Each row below holds a small network's activations on one input, seen along a few directions.
Each table varies a few parts of the input and shows all the possible inputs, shuffled.
Descriptions start from the smaller parts, as in this example, which fits no table here: one of 3 separate values, together with either a single point or one of 9 places around a ring or (one of 6 places along a line, together with one of 8 places around a ring).
Shared parts are said once, and a part with two or three values counts as separate values.
(in the rows, 128 means zero)

Other details of the inputs vary at random and push rows far along two fixed directions, the same in every table; ignore that.

Table:
x1: [138 150 134 176  76 167 136 169 210 125 150 178 121 198 138 147]
x2: [144  55 206  77 120 159 153 113 190 142  68 151  44  95 112 108]
x3: [144 170  54 140  73 196 100 150  93 125 166 132 216 215  82 187]
x4: [113 152 122 119 119 107 107 116  91 112 150 111 148  95 101 149]
x5: [157 102 119 205  69 156 153 156 163 147 107 175 139 193 152 168]
x6: [124 124  89 111 161 117 138 104  79 122 122  98 153 129 122 116]
x7: [122 129 108 123 129 122  94 109  73 129 124 115 155 103 112 149]
x8: [121  96 178 146 159 101 121 134 223 137  84 116  69  66 147 111]
x9: [117 158 132 116 134  98 122 119  79  97 166 125 135 115 117 135]
x10: [134  76 157 153 161 121 108 130 203 150  62 122  84  86 154 117]
x11: [154 137 132 175  78 173 167 175 183 142 135 173 132 208 168 138]
x12: [ 96 138 163  95 158 108 100 120 143 149 126 106 113  72 123 106]
x13: [111 138 111  96 150 129 126 109  72 153 132 114 159 137 126 109]
x14: [134 139  94 105 153 106 152 116  79 106 152 105 135 127 133  97]
x15: [121 127 134 108 147  83 143 108  64 128 142 124 114  90 152  91]
x16: [121 157 114 103 162 104 128 119 103  85 162 101 132 120 110 121]
Each input here is: either a single point or (one of 3 separate values, together with one of 5 places around a ring).
Question: Which other rows does x15 become when the choice among 3 separate values takes its other values? List them by row number.
Answer: x11, x14

Table:
x17: [130 167 107 119 129 139 154 128  87 115 170 145 143 188 144 109]
x18: [108  86 209  60 165 122 129  95 143 145  91 145  53  63 135  78]
x19: [ 97 160 129  99 152  68 124 103  75 108 161  96 125  59 111 103]
x20: [117 168  98 122 108 168 111 146 133 133 146 108 177 160 104 160]
x21: [132 104 135 196 123 134 119 154 177 164 105 172 113 159 191 125]
x22: [ 99 112 199 123 163  67 118 126 145 171 107 118  85  42 171  96]
x23: [151  74 153 165  99 161 138 131 181 131  69 156 100 149 118 160]
x24: [118 180  87 140 141 104 120 128 100  87 175 129 160 154 121 131]
x25: [143 132  73 167 121 129 147 134  92 111 143 134 169 200 138 150]
x26: [143 100 144 187  82 132 134 158 173 173 110 166 116 132 167 136]
x27: [119 129 143 120 118 137 104 117 145  98 134 130 110 115  88 151]
x28: [115  69 164  98 193  93 134  99 165 168  58  93  82  59 146  81]
x29: [101 133 113  65 174 116  89  91  62 156 122  77 156  72 104  84]
x30: [148 115 173 158  81 139 179 152 185 150 124 174  90 149 168 110]
x31: [151 149  83 148 141 115 134 139  93  87 160 120 150 166 136 133]
x32: [113 133 103  58 189 111 122  97  76 106 134  60 130  65 103 101]
x33: [150 125 120 141 116 103 151 138 121 109 136 121 122 109 138 130]
x34: [134 115 145 160 110 141 129 157 247 134 112 133  99 138 130 137]
x35: [119 122 111 109 143  87 149  98  49 125 129  99 148  93 125 117]
x36: [127 154 100  71 119 165 149 130 100 127 158 114 155 166  95 113]
x37: [123 179 101 159 123 138 116 151 106 116 164 143 184 184 142 156]
x38: [143  89 161 159  92 169 103 138 185 157  76 174 104 134 134 150]
x39: [130 157 118 119  93 169  96 129 110 117 151 134 164 161  82 186]
x40: [163 121 105 128  98 164 124 134 121  84 138 130 136 155  82 173]
Question: What is each input in this table made of?
Answer: one of 4 places along a line, together with either a single point or one of 5 places around a ring
Question: Changing only the place on the line of 4 turns x38 into x29. The same change can be made to x27. Which row results?
Answer: x34
Question: Which other rows does x35 become when the place on the ring of 5 takes its other values? List them by row number.
Answer: x19, x22, x26, x33

Table:
x41: [116  92 193 134 106 109 131 143 195 176 104 141  73  63 147  95]
x42: [112 187  89 142 123  92 128 115  33  88 188 140 161 144 145 126]
x43: [190 106 100 163  51 226 146 172 233  94 109 159 128 208  85 195]
x44: [104 147 137  72 216  81  87  94  67 106 149 108 106  89 138  78]
x45: [109 132 134  84 159 104  71  88  37 127 133  98 153  69  97 147]
x46: [113  86 229 105 144 121 127 123 200 131  88 161  43  83 131 123]
x47: [177 101 108 193  65 168 135 167 175 131 103 134 145 163 107 195]
x48: [128  93 182 156 168  80 181 139 197 124 113 129  58 104 185  86]
x49: [190 107 101 206  16 169 166 178 202 112 131 174 132 194 104 189]
x50: [124 154  44 132 153 109 123 115  71 104 149  93 192 153 102 139]
x51: [106 136  99  94 134 160  71  83  74 113 136 109 171 133  63 174]
x52: [188 123 125 171  34 195 180 175 225  96 117 171 124 213  82 196]
x53: [119  83 196 138 129 120 103 140 196 193  76 119  98  57 154 117]
x54: [147  16 192  77 122 161 173 104 142 194  31 165  57 125 162  81]
x55: [101 103 119  61 188 112  96  60  88 126  93  60 130  44  77 118]
x56: [148  51 184 135 172 119 200 107 128 198  58 173  59 129 230  39]
x57: [ 76 136 180  19 169 109 128  94  94 134 138  85 109  41  89  85]
x58: [165 122  92 226  91 127 154 175 168 122 121 141 156 180 176 167]
x59: [112 173  57 142 136 129  90 119  58 101 170 129 203 191 102 163]
x60: [ 96 107 163 154 175  93 111 139 205 190  80 128  94  91 182  83]
x61: [144 152  67 110 157 123 134 129  87  83 166  98 154 154 111 116]
x62: [113 187  83 140 131 109 121 141  63 142 160 103 193 132 151 131]
x63: [124 153 106 102  99 120 104 109  45 100 176 136 153 124  78 155]
x64: [128 210  89 120 121 122 136 123  35  69 208 132 180 202 100 145]
x65: [147 141 116 228  91 136 121 178 153 124 127 178 156 193 177 176]
x66: [106 156  88  92 112 175  90 106  96 142 135  91 188 135  57 156]
x67: [104 120 204 143 163  90 163 150 203 164 124 135  62 101 194  70]
x68: [ 85 174 128  96 167  55 137  99  58 142 162  99 126  54 177  61]
x69: [131  96 158 182 144  60 168 131 177 132 103 135  64  78 212  79]
x70: [162 125 126 148  47 234 127 181 243 131 118 164 134 199  97 174]
x71: [100 126 154  31 186 135  74  75  82 102 120 102  99  61  85 114]
x72: [130 202  51 100 126 154 119 142  66 106 208 105 198 189  99 124]
Question: What is each input in this table made of?
Answer: one of 2 separate values, together with either a single point or (one of 3 separate values, together with one of 5 places around a ring)
Question: Changing only the choice among 2 separate values turns x65 into x45. The same change can be made to x48. Which row results?
Answer: x52
Question: Which other rows does x59 become when the choice among 2 separate values takes its other values? List them by row number.
Answer: x51
Question: Which other rows does x44 become when the choice among 2 separate values takes its other values? List them by row number.
Answer: x71
